A small network was shown many inputs. Here are its activations along a few directions, one row for each input.
Each table varies a few parts of the input and shows all the possible inputs, shuffled.
Descriptions start from the smaller parts, as in this example, which fits no table here: one of 8 places around a ring, together with either a single point or (one of 2 separate values, together with one of 4 places along a line) or one of 11 places around a ring.
Shared parts are said once, and a part with two or three values counts as separate values.
In the rows, zero is written as 128.

Table:
r1: [ 86  95 156 213 100 128  99 173  74 148 160]
r2: [102 132 111  46 206 152 128 109 115  87  63]
r3: [180 112 105 144  84 137 158 143 139 149 166]
r4: [111  82 124 194 112 112 140 197 156 118 139]
r5: [126 175 119  97 195 158 127 153 170 152  92]
r6: [131 138 108  32 167 132 128  59 118 100  82]
r7: [153 153 127 120 138 106 133  89 172 128 146]
r8: [119 116 108  69 151 106 120  43 121  61 121]
r9: [155  94 118 193  70 100 140 150 170 129 138]
r10: [130 180 145 145 123 185 113 199  57 157 124]
r11: [172 170 137 129  84 167  83 155  72 179 138]
r12: [ 81 120 148 165 172  85 142 128 172 117 130]
r13: [143 162 105 122 131 169 166 211 122 149 109]
r14: [178 166 119  93  89 141 153 172 121 148 133]
r15: [125 107 134 158 137  89 132  80 197 146 137]
r16: [ 99  59 140  89 150  85 118  42 141  68 118]
r17: [ 62  57 144 102 187  88 130  86 122  57 106]
r18: [143 202 132  72 145 126 135 112 158 142 116]
r19: [117 109 144 212  58 127 111 121  85 168 166]
r20: [147 133 137 168  62 168 102 138  78 157 177]
Q: Changing only one part turns r9 into r4. The same change can be made to r19. Which row results?
A: r1
Q: Describe the family of inputs behind these rows.
A: one of 4 places along a line, together with one of 5 places along a line
Q: Which other rows does r20 become when the place on the line of 4 takes its other values? List them by row number.
A: r3, r7, r8

Table:
r21: [143 125 119 105 131 138 122 109 102 110 125]
r22: [ 74  24 155 192 122  57 129  81 157  71 152]
r23: [121 124 118 114 152 129 127 144 104 127 107]
r24: [150 134 109 104 128 117 149 120 157 119 135]
r25: [104 131 132  96 176 133 116 111 130 119  95]
r26: [152 142 132 154  88 127 125 130 136 161 157]
r27: [137 131 141 153  96 148 103 138  91 151 155]
r28: [115 131 128 151 132 136 142 170 115 133 118]
r29: [117 132 132  86 152 137 104  83 116 104 117]
r30: [147 139 128 151  97 128 136 143 151 159 165]
r31: [127 140 123  85 149 120 136  95 170 115 124]
r32: [136 132 130 137  96 145 117 135  89 121 129]
r33: [132 137 127  84 143 122 123  83 156 116 113]
r34: [122 130 129 150 122 141 129 160 103 135 107]
r35: [152 133 113 101 119 117 138 112 136 124 127]
r36: [148 140 120 133  88 127 142 129 135 132 132]
r37: [121 132 140 171 131 140 122 172 118 161 141]
r38: [146 137 118 133  99 128 152 139 153 129 138]
r39: [123 125 119 120 163 129 139 152 122 122 111]
r40: [124 133 143 169 122 141 113 161 105 164 134]
r41: [ 96 134 130  99 184 127 127 122 141 116 106]
Q: Describe the family of inputs behind these rows.
A: either a single point or (one of 4 places along a line, together with one of 5 places along a line)

Table:
r42: [168 129 105 144  89 117 176 190 151 148 149]
r43: [123  54 147  84 146  51 101  33 130  80 114]
r44: [ 55  70 133 122 199  95 125  89 133  69  79]
r45: [127 136 112 173 117 152 148 202  76 130  91]
r46: [ 99 193 123  66 191 173 114 142 108 131  65]
r47: [ 92 126 152 224 131 185 114 179  92 158 166]
r48: [ 97  82 117 116 168  78 159  71 215  66 130]
r49: [145 187 120  40 166 139 152 123 184 155 124]
r50: [168 170 142  18 143 141  97  85 103 138 123]
r51: [148 117 158 179  57 119  83 121  87 174 184]
r52: [136 144 119 229  75 144 133 158 182 165 167]
r53: [178 129 108 141  55 141 136 144  75 123 143]
Q: Changing only one part turns r53 into r43. The same change can be made to r45. Which row results?
A: r44
Q: Describe the family of inputs behind these rows.
A: one of 3 separate values, together with one of 4 places along a line
Q: Which other rows does r52 become when the place on the line of 4 takes its other values? List them by row number.
A: r42, r48, r49
